[118  94 134  55  96]
Find the largest entry.
Answer: 134
Find the entry just right of the largest entry.
Answer: 55
